A small network was shown many inputs. Here are its activations along a few directions, one row for each input.
In each table, some parts of the input vary, and every possible input appears once, in random order.
A made-up example of a description, with smaller parts first: values(3) and (point or ring(9) or (line(4) and ring(5))).
Shared parts are said once, and a part with two or three values counts as separate values.
In the rows, 128 means zero.

Other details of the inputs shift rows strongly along two fixed directions, in all tables alike. That doesn't count.

A family of inputs:
R1: [101 114 112 141 109 145 137 156 135 150 175 131 185 113 174 144 183]
R2: [130 146 159 163 143 165 147 139 140  63 121 145  60 162  86 140 119]
R3: [133 133 149 147 182 116 132 130  98  84 142 166  56 151  69 120 107]
R4: [151 104 157 126 164 172 113 130  91  92 153 165  82 168  33 142 100]
R5: [174 165 174 121  79  97 162 141 167  50 123 177  38 123 124  99 146]
R6: [110 180 116 135 117  30 163 111 156 130  84 104 120  85 203  81 123]
R7: [167 171 158 100  91 101 158 117 165  68  64 139  28 104 115 101 124]
R8: [151 137 147 118 158 158 117 113 125 105  78 127  51 146  61 146  93]
R9: [126 122 102 107  95 117 113 131 135 167 119 112 165  89 175 126 158]
R10: [ 98  99 113 161 175 145 100 120  89 172 170 119 212 176 104 157  80]
R11: [142  84 153 131 194 187  98 127  76 108 165 157  94 187  14 159  83]
R12: [119  76  95 104 161 170  75 132  78 198 144 101 195 133 111 152 130]
R13: [ 99 163 107 155 119 115 151 113 165 140  84  76 154 113 188 120 120]
R14: [122 131 115 109 114  99 126 112 130 158 109 103 170 110 171 118 120]
R15: [110 107 109 118 159 130 105 107 107 175 122  92 179 134 123 137  88]
R16: [137 168 121 108  68  63 152 122 177 129  91 112 140  83 211  91 146]
R17: [103 111 118 153 152 122 119 118 110 155 159 128 194 163 121 134  87]
R18: [101 114 115 140 105 140 132 147 131 147 174 126 186 118 169 131 179]
R19: [153 153 151 113 128 125 140 111 152  91  67 133  40 129  90 120 103]
R20: [125 117 123 131 104 111 126 142 120 147 172 137 176 132 153 119 144]
R21: [123 128 132 134 112  97 137 123 124 133 160 139 172 136 156 115 118]
R22: [160 115 131 105 137 202 125 151 137  99 102 141  37 107  86 159 187]
R23: [104  73  86 117 166 201  84 136  91 193 148  93 195 122 122 165 165]
R24: [133 160 130 133  42  63 160 142 174 117 146 149 143  89 210  95 171]
Description of these inputs: values(2) and (point or line(11)).
The inputs of R12 and R20 match in every part but the values(2) part. If R8 is changed in the same way as R12 into R20, which row does it become? -> R10

A family of inputs:
R25: [166 157 134  97  84 136 165 130 181  87  70 125  55  92 173 126 166]
R26: [159 158 164 137  95 113 139 150 130  73 134 149  82 116 141  96 150]
R27: [127 173 123 159  89  62 169 128 169 102 139 154 152 112 207 109 139]
R28: [132  87  98  92 129 127  95 114 122 198 153 115 205  99 154 145 136]
R29: [156 112 145 144 163 157 102 154 107 109 152 161  75 175  77 161 128]
R30: [ 94 110 118 125 174 151 130 111 111 170 141  85 216 139 157 152 100]
R31: [149 148 122 108 114 122 152 132 155 103  95 139  40  80 129 120 189]
R32: [130  94 148 124 139 190 123 128 117  98 145 133  92 168  45 131 134]
R33: [101 124 102 159 107 125 118 128 147 168 150 112 174 148 141 148 117]
R34: [124 100 104 128 159 125 113 108  99 175 149 139 192 142 105 142  75]
R35: [105 132  97 149 144 117 112 128 139 190 122  77 219 146 178 149 103]
R36: [ 87 117 120 139 119 134 149 114 132 145 161 113 191 129 139 146 126]
R37: [108 123 119 117 143 139 127 114 131 143 121  83 187 149 164 110 119]
R38: [145 165 153 140  81  87 139 155 151 104 117 161  98 116 182 106 156]
R39: [129 158 137 103  83  47 184 105 165 122 120 133 139  95 191  97 111]
R40: [129 103 138 129 151 139 122 142 105 124 169 132 158 158 125 114 145]
R41: [144  89 127 106 128 209 112 147 127 114 133 148  83 124  54 169 164]
R42: [110 163 137 127 123  75 180 117 156  86 108 129  73  89 160 107 141]
R43: [145 167 167 124 103  91 184 136 157  61 136 164  72 118 157 115 153]
R44: [125  95 115 147 205 165  86 138  84 146 132 126  84 161  44 167 115]
R45: [127 130 118 113 101  82 103 119 119 174 120 128 180 119 155 122 112]
R46: [154 178 156 124  88 111 142 130 163  90  56 128  69 119 159 116 139]
R47: [130 173 134 129  83 104 144 122 152 108  92  90 142 105 194  91 123]
R48: [132 113 136 127 175 174  97 136  73 105 123 128  61 129  46 120 122]
R49: [164 111 140 101 140 178 119 165 120 106 146 168  76 121  96 150 176]
R50: [130 123 106 124 123  84 113 122 129 179 137 120 176 141 137 136  94]
R51: [149 133 146 138 170 173 129 121 133  99  98 138  88 147  80 152  95]
R52: [129 132 139 143  86 148 132 135 126 101 130 122 112 123 106 113 130]
R53: [108 114 126 144 111 159 100 135 117 155 133 133 148 140 106 144 129]
R54: [157 139 153  87  97  90 148 111 151  85 112 142  76 129 117  85 123]
R55: [121  96 124 151 169 205 104 118 107 127 157 154 119 165  36 170  97]
R56: [ 91 130  94 165 154  92 138 118 130 153 128 119 165 104 159 123 111]
R57: [132 114 138 133 174 164  91 139  83 126 103 147  57 139  53 143 135]
R58: [117 109 106 111 119 105  96 115  89 175 150 103 214 121 144 109  94]
R59: [ 72 110  91 135 156 100 123 116 109 179 148  82 212 124 167  95 134]
What do these inputs look like to the network? -> values(5) and (point or ring(6))
The inputs of R38 and R53 match in every part but the values(5) part. If R43 is changed in the same way as R38 into R53, which row does it become? -> R36
List by row number the other rows that have the values(5) part in common with R42. -> R31, R44, R48, R56, R57, R59
A walk changes only the ring(6) part. It starts at R45 and steps to R58. List the rest of the walk in order. -> R54, R39, R34, R50

A family of inputs:
R60: [103  92 118 147 169 193 111 152  90 146 170 121 174 157 121 156 152]
R61: [181 162 160 102  65 136 153 139 187  63  98 153  53 111 142 114 167]
R62: [108  95 113 145 145 209 100 144  98 153 148 105 178 147 114 157 140]
R63: [ 90 148 104 133 137  43 149  92 123 156 137  82 212 113 194  81  85]
R64: [129  99 135 157 198 190 111 150  96 118 160 157  94 168  51 186 120]
R65: [151 178 145 157  84 119 166 140 187  68  94 150  42 116 129 138 134]
R66: [140  87 110 106 184 222  65 148  80 158  93 113  70 111  57 171 161]
R67: [ 90  99 127 154 171 179 108 149  93 146 170 115 170 163 111 153 145]
R68: [184 148 168  87  58 105 158 134 161  66 113 173  47  94 132 105 170]
R69: [147 169 154 148  99  72 165 127 161  68 124 170  36 122 120 100 131]
R70: [177 144 159  71  53  98 161 130 167  75 111 175  40  85 125 111 168]
R71: [152 164 158 126  97 144 172 151 176  52 117 158  46 108 152 119 188]
R72: [118 103 145 140 221 175 116 120  88 112 123 126  91 170  54 149  86]
R73: [157  94 134 133 167 188  90 139 103 133 143 151 104 177  39 182  94]
R74: [106 117  97 127  92  89 145 132 137 163 173 115 220  92 209 100 172]
R75: [116  95 112 156 173 138 103 142  89 154 188 147 165 154  89 153 106]
R76: [150  78 113 103 196 180  65 155  54 150 136 142  74 119  52 144 164]
R77: [ 81 152 100 157 124  84 147 101 152 165 100  68 211 117 203 106  84]
R78: [126 113 134 124 201 188 109 100  89 116  96  95  95 157  47 150  70]
R79: [115  83 118 138 158 169 100 148  74 145 188 133 176 156 104 132 140]
R80: [139  77 132 111 161 244  98 139 100 129 134 127 103 134  50 174 156]
R81: [105 129 101 137  96  94 139 137 138 153 178 121 223 102 217  98 163]
R82: [108 148 116 110 120  41 139  87 121 167 122  86 219 116 196  88  66]
R83: [184 163 135  82  81 105 127 140 170 100  46 135  10  76 144 113 181]
R84: [144 163 167 137  83  96 159 147 155  52 132 157  45 126 125  88 160]
R85: [163 180 168 113  95  64 158 113 152  77  85 163  52 123 116  90  93]
R86: [ 98 139  97 142  85 138 138 133 161 162 138  92 223  95 222 125 162]
R87: [144 170 161 129 122  67 168 114 155  62 100 143  46 122 123  76  99]
R88: [ 79 154 103 145 151  66 161  95 136 155 120  71 208 116 210 106  98]
R89: [118  94 127 131 140 176  86 138 100 161 154 109 179 169  99 148 121]
R90: [165  79 153  99 157 205  83 143  74 119 166 168 113 153  52 155 132]
R91: [ 84 142  97 161 119  47 139 112 138 163 150 119 212 117 194  98 110]
R92: [ 94 136  76 129 127  92 122 146 131 195 115  88 185  70 229 121 190]
R93: [ 95 108 105 160 169 165 101 115 108 160 123 110 166 152  99 161  95]
R94: [158  92 147 127 166 165  88 142  79 129 164 174 104 168  36 171  89]
R95: [131  83 131 119 139 166  88 142  71 156 175 139 184 156 105 141 123]
R96: [124 114 131 144 190 190 104 117  94 127 103 123  98 163  40 157  83]
R97: [116  64 102 102 156 168 103 135  85 167 186 135 169 123  92 145 155]
R98: [182 151 157  90  59 129 159 132 188  72  91 148  46 100 134 116 176]
R99: [126  70 127  98 179 223 111 144  95 131 156 144  92 136  51 179 166]
R100: [187 160 148  80  80  81 127 143 143  96  69 159  13  69 142 101 175]
R101: [144  94 147 121 177 155  85 119  78 128 136 165 101 169  34 152  78]
R102: [106 145  98 151  91  71 133 110 158 182 132 103 213 131 199 124 104]
R103: [138 175 163 144  72 138 160 143 178  58  92 130  44 120 132 113 161]
R104: [101 144  95 146 100  67 130 104 159 176 114 102 217 130 197 118  96]
R105: [137 176 154 157 113  97 175 130 173  67 108 158  33 126 133 126 144]
R106: [121 100 134 115 178 122  97 107  78 163 138 119 174 159  95 123  54]
R107: [166 171 166 127  78  70 154 122 159  77 109 176  42 124 121 108 113]
R108: [163 182 154 120  95  84 160 111 176  79  64 140  50 132 120 100  97]
R109: [165 179 157  99 107  81 164  94 170  69  57 111  48 127 126  94  84]
R110: [ 92 125  99 133 104 114 156 136 151 165 155 103 216  93 222 125 183]
R111: [175 147 148  73  54 122 161 128 194  80  88 150  38  92 127 122 175]
R112: [ 73 148  97 171 132  70 151 115 150 162 133 108 209 120 209 124 123]
R113: [ 77 158 101 164 139  67 158 113 142 165 126  98 211 120 205 112 111]
R114: [ 88 151 102 153 126  45 146 110 130 167 143 110 215 117 189  86  98]
R115: [102 137 125 136  74  71 126 132 128 165 162 113 225 123 203 100 130]
R116: [132  72 123  95 156 239 100 135 104 138 133 128  96 127  43 181 155]
R117: [100 107 107 165 161 170 103 121 106 166 139 113 161 154  99 167 103]
R118: [131  87 119 123 139 190  89 141  97 160 154 116 183 162 108 152 129]
R119: [104 145 106 132 117  65 138  97 152 173 104  78 217 132 200  98  71]
What do these inputs look like to the network? -> ring(5) and (point or line(11))
The inputs of R83 and R92 match in every part but the ring(5) part. If R98 is changed in the same way as R83 into R92, which row does it become? -> R110
The inputs of R64 and R73 match in every part but the ring(5) part. If R67 is changed in the same way as R64 into R73, which row does it become? -> R89
A walk changes only the line(11) part. It starts at R78 and steps to R77. List the rest of the walk in order. -> R96, R93, R117, R65, R103, R62, R86, R80, R116
Change only the ring(5) part in R70. List by row number the other rows that result. -> R97, R99, R111, R116

A family of inputs:
R120: [112 118  98 117 116  95 119 110 129 183 130 104 200 113 162 122 113]
R121: [135 158 127 122  99  81 137 124 149 121  94 122 101 103 156  98 133]
R122: [142 125 155 135 160 169 137 134 125  77 122 154  40 149  61 147 131]
R123: [128 152 133 124 102 117 144 116 156 113  95 106 121 122 148 110 119]
R124: [142 129 142 113 157 138 133 124 118 101 109 138  61 124  83 131 121]
R125: [104  75 108 137 187 161  75 139  59 188 177 123 198 159  95 152 113]
R126: [141 147 140 125  81  89 153 129 156 102 136 157 108 113 143 110 139]
R127: [154 119 163 111 138 151 126 131 113  83 132 154  67 149  75 123 125]
R128: [138 172 138 123 103  71 171 120 167  90  97 137  81  97 171  97 140]
R129: [135 146 134 109 103 100 141 113 144 116 101 112 119 115 148  97 121]
R130: [146 155 134 114  86  76 151 121 161 117 112 142 117 105 167 108 130]
R131: [113  83 114 115 177 164  86 117  70 178 151 102 197 150 100 143  96]
R132: [113  83 117 118 179 162  89 123  72 176 158 109 206 154 107 142 100]
R133: [108 121 117 140 133 133 123 126 122 155 147 102 201 142 156 129 112]
R134: [156 135 147 122 124 146 131 128 143  99 107 153  71 138  92 144 121]
R135: [ 89 142 108 159 114 101 154 125 148 141 148 113 183 117 181 119 136]
R136: [118  81 115 122 159 151  96 129  86 174 174 135 187 151  97 153 113]
R137: [134 145 122 114  92  80 141 117 150 139 116 127 140 104 163 115 122]
R138: [127 155 134 141 121 109 160 127 159  98 116 131  98 120 147 122 134]
R139: [162 107 147 109 149 156 112 132 109 108 138 161  78 147  60 146 118]
R140: [119 151 127 152 104 101 140 138 148 124 127 128 134 126 165 119 139]
R141: [151 164 144 124 101  84 144 134 149  96  99 146  73 110 151 101 139]
R142: [118  76  95 107 129 181  91 142 107 190 162 118 199 115 136 164 168]
R143: [138 129 140 125 158 164 132 121 131  93  94 130  47 136  68 141 120]
R144: [160 122 150 116 140 169 119 127 127  99 104 150  50 144  55 156 112]
R145: [101 135 119 143 109 111 139 125 139 149 146 104 203 134 180 119 124]
R146: [108 140  98 121  86 109 156 139 163 148 128 104 169  74 218 118 196]
R147: [150 126 152 133 119 158 132 135 136  89 135 164  69 145  73 145 128]
R148: [112 147 124 139 107  83 161 126 148 115 141 133 137 106 168 103 142]
R149: [116 138 111 131 119  88 120 123 123 158 121 111 162 110 169 113 125]
R150: [115 154 118 133 110  69 161 121 154 125 130 122 146 103 189 102 136]
R151: [115 143 126 132 119  87 156 125 143 120 136 130 132 113 163 110 139]
R152: [100 144 107 142 128 104 145 117 145 149 115 100 165 112 172 127 121]
R153: [159 121 158 124 134 168 126 135 131  86 127 166  50 155  57 154 127]
R154: [103 138 104 148 120 103 119 125 130 168 120 100 184 119 178 127 120]
R155: [ 96  79  95 123 198 161  90 113  74 191 149  98 191 141  95 147 104]
R156: [147 155 147 117  96  93 154 125 151  91 119 135 103 119 154  97 130]
R157: [ 98  81 116 146 168 185  93 129  80 168 179 112 212 166  97 152 108]
R158: [124 158 118 138  93  60 143 131 150 135 128 124 153 105 198  97 138]
R159: [159 104 147  94 122 201 117 148 121  97 124 139  71 121  89 141 179]
R160: [106 105 106 148 167 150  92 133  93 179 141 110 193 148 130 150 113]
R161: [110  96 108 150 175 164  87 137  86 173 155 116 183 157 109 155 112]
R162: [147 118 157 119 133 153 126 132 110  87 144 153  83 145  77 120 126]
R163: [155 125 144 115 133 164 121 123 136 102  98 142  56 141  62 148 115]
R164: [108 148 119 161  99 100 138 138 143 135 139 125 160 122 172 116 138]
R165: [102  90  99 141 179 170  78 127  82 190 134  97 187 152  99 155 105]
R166: [104 155 113 145 117  89 157 119 159 137 115 110 163 109 193 117 129]
R167: [139 156 146 127 106 118 149 124 155  97 104 125 109 128 149 113 124]
R168: [139 150 122 117  72 117 140 155 161 122 113 128 107  81 187 114 200]
R169: [150 127 154 119 146 175 121 125 119  91 104 130  67 148  69 140 111]
R170: [146 118 149 132 144 150 112 145 102  98 141 162  69 142  68 130 133]
R171: [162 116 151 123 145 175 117 134 123  92 126 162  55 157  52 158 116]
What do these inputs look like to the network? -> values(4) and (point or (values(2) and line(6)))
The inputs of R147 and R157 match in every part but the values(4) part. If R163 is changed in the same way as R147 into R157, which row does it become? -> R123
The inputs of R171 and R133 match in every part but the values(4) part. If R126 is changed in the same way as R171 into R133, which row does it become? -> R162
List by row number the other rows that have the values(4) part in common with R151. -> R122, R124, R128, R135, R138, R143, R146, R148, R150, R152, R155, R166
Change only the values(2) part in R131. List by row number the other rows that result. -> R169

A family of inputs:
R172: [148 157 141 125  73 125 155 140 179  85 106 140  74 113 147 124 164]
R173: [128 168 141 131  89  99 162 137 161  92 103 133  87  97 173 104 165]
R174: [118 104 103 115 129 133 107 131 106 174 154 110 208 119 156 135 129]
R175: [101 110 102 130 151 125 115 134  98 176 158 107 199 115 160 132 134]
R176: [102 122  99 133 122  99 129 129 118 169 150 105 207 103 189 117 140]
R177: [148  88 135 114 175 192  92 138  78 124 148 143 102 142  54 150 129]
R178: [ 84 122  90 149 150  94 112 103 111 201 127  99 231 122 149 128  64]
R179: [134 205 162 169  74  32 212 124 202  52 132 171 101 125 203  93 116]
R180: [136 159 153 121 117 115 169  98 163  70  80 123  46 122 111 116 102]
R181: [157 122 145 126 129 182 125 145 138  88 120 150  49 139  75 147 150]
R182: [154 107 146 129 154 205 112 147 118  88 128 153  42 148  42 158 150]
R183: [146 202 152 133  80  38 183 117 192  72  67 122  67 117 185  70 112]
R184: [140 180 139 127  53  82 170 132 188  90  96 134  96  87 201  90 166]
R185: [148  76 133 106 178 191  87 132  84 137 149 152  96 155  39 158 124]
R186: [150 108 155 122 164 198 110 143  98  86 120 155  40 144  45 149 147]
R187: [125  90 129 133 184 212  98 150  90 127 147 136  93 154  51 171 144]
R188: [113  99 101 113 129 123 105 126 112 183 155 118 205 128 148 137 131]
R189: [117 101 118 132 149 169 103 134 101 146 142 124 155 132 113 139 142]
R190: [129  99 162 148 154 148 105 130  75 102 188 164 118 191  33 125  81]
R191: [118  99 113 129 129 173 105 139 118 170 151 113 182 140 126 162 139]
R192: [150 175 147 138 113  87 150 108 153  84  72 143  45 125 108 117  92]
R193: [115  98 104 125 145 124 108 126 110 169 153 124 178 127 132 132 135]
R194: [105 123 112 131 169 119 126 109 112 156 126  93 185 152 133 119  86]
R195: [ 92 131 103 150 149  77 107 112 115 188 130  81 228 142 182 116  80]
R196: [161 156 150 101  69  88 155 129 173  96 104 151  73 105 149 111 151]
R197: [109 124 112 126  95 123 122 128 132 175 137 105 214 114 191 128 142]
R198: [176 109 162  93 140 185 111 140 106  93 122 157  51 139  53 149 133]
R199: [134  82 134 114 192 181  95 137  77 135 149 149  89 153  42 160 131]
R200: [136 180 135 141  66  88 181 141 196  78  99 133  69  92 183 106 176]
R201: [137 171 133 122  71  54 173 128 181  96 106 141  86  89 186  93 163]
R202: [171 109 153 104 148 181 112 138 107  89 126 158  45 134  54 139 136]
R203: [ 91 139  94 155 144  74 110 104 115 194 126  88 224 137 184 121  76]
R204: [ 96  95  96 129 135 151 100 129 102 189 154 101 235 129 161 142 134]
R205: [ 84 142 100 139 134  84 145  94 142 176 125  74 232 122 193 114  91]
What do these inputs look like to the network? -> values(2) or line(8) or (line(4) and line(6))
Change only the line(6) part in R177. List by row number the other rows that result. -> R174, R175, R176, R198, R202
